A small network was shown many inputs. Here are its activations along a few directions, one row for each input.
In each table, some parts of the input vary, and every possible input appears once, in random order.
Descriptions start from the smaller parts, as in this example, which fits no table here: one of 6 places along a line, together with either a single point or one of 9 places along a line or (one of 2 separate values, together with one of 5 places around a ring).
Shared parts are said once, and a part with two or three values counts as separate values.
(in the rows, 128 means zero)

Other details of the inputs shift rows strongly along three fixed directions, in all tables alike. That doesn't count.
To show where, the next rows are all for the same input, with only those details redrawn:
[140 158 105 126 140 130 136 123 124 158 105 154 121]
[158 154 133  90 163 141 164 186 149 101 130 146 130]
[191 183 119 133 130 144 159 148 139 132 105 162 131]
[140 159 105 126 139 129 136 124 124 158 104 155 121]
[164 166 120 167  97 147 129 105 138 147 106 142 127]
[123 139 113 133 133 137 126 117 126 154 114 141 113]
[ 96  98 153 118 129 155 121 155 168  78 160  87 130]
[ 96  98 152 117 129 155 121 155 168  78 159  87 130]

Rows:
r1: [121  94 161 156  72 162  98 135 175  73 175  63 130]
r2: [ 64  91 133 106 142 137 114 122 139 127 147  99 120]
r3: [ 82 111 118  91 161 129 133 123 110 143 131 126 124]
r4: [181 156 137  93 143 127 148 155 123 116 121 158 137]
r5: [ 68  89 131 152 136 100 125 109 120 131 127 114 123]
r6: [ 84 115 125 112 151 129 119 118 106 151 126 130 127]
r7: [ 96 129 111 103 152 117 116 119 108 152 115 158 111]
r8: [116  91 177 153  87 174 100 115 187  44 175  59 137]
r9: [161 129 146  79 152 143 145 189 158  70 155 131 127]
r10: [ 66  76 144 110 141 140 109 137 123 119 157  83 124]
r11: [ 74  93 125 134 116 122  76  87 114 154 138 120 118]
r12: [124 123 127 113 167  89 149 136 104 123 110 156 126]
r13: [113 125  93 155 119  67 109  55  72 209  84 170 110]
r14: [235 180 149 147  81 159 157 158 168  81 138 113 154]
r15: [153 139 131 175  62 146 100  61 129 142 124 122 137]
r16: [161 160 104 191  68 141 111  61 123 187  97 122 130]
r17: [ 79 118 112 131 135 114  88  82 101 177 113 144 113]
r18: [132 135 111  60 168 114 154 160 101 150 133 151 129]
r19: [127 125 130 168  87 152 111 114 138 125 132  97 128]
r20: [ 58  87 132 114 139 137 104 130 132 120 141 103 118]
r21: [151 137 122 155 129  95 157 143 122 127 115 136 148]
r22: [127 122 146 167 113 100 138 110 135 103 128 131 134]
r23: [153 146 134 100 156 135 141 143 118 123 120 157 130]
r24: [152 137 114 101 167  78 168 163  93 141 116 159 130]
r25: [131  87 154 160 106 107 123 132 149  69 149 105 137]
r26: [147 140 138 103 140 141 142 134 135 102 135 133 136]
r27: [204 160 161 168  82 172 129 137 188  53 141 107 146]
r28: [ 71  74 142 107 136 130  98 145 125 119 167  92 116]
r29: [201 161 128 227  64 121 135  87 125 133  93 115 155]
r30: [173 161 115  89 149 120 147 163 119 129 115 177 127]
r31: [167 140 120 101 169  77 182 185 113 120 126 163 138]
r32: [177 158 137 134 154 110 183 165 123  98 110 149 142]
r33: [157 149 121  95 136 123 137 134 134 127 129 146 131]
r34: [ 87 115 119  90 164 129 130 147 130 138 130 135 114]
r35: [108 119 115  68 167 115 136 178 112 134 140 142 121]
r36: [ 96 124 110 109 155 117 120 135  98 172 119 137 115]
r37: [ 60  85 128 110 134 133 109 135 137 135 152  97 116]
r38: [144 156 119 187  95 140 105  78 115 168  98 135 125]
r39: [103 116 107 153  98 120  87  65  90 199 115 127 121]
r40: [135 135 116 166  89 146 116  81 118 158 120 107 137]
Q: Changing only one part turns r37 into r27. The same change can be made to r40. Which row results?
A: r26
Q: What is each input in this table made of?
A: one of 5 places around a ring, together with either one of 2 separate values or one of 6 places around a ring
Q: Change only the place on the ring of 6 in r11. List by row number the other rows that result.
A: r4, r9, r15, r30, r33
Q: Which other rows agree with r14 in the place on the ring of 5? List them by row number.
A: r1, r18, r24, r28, r31, r35, r39
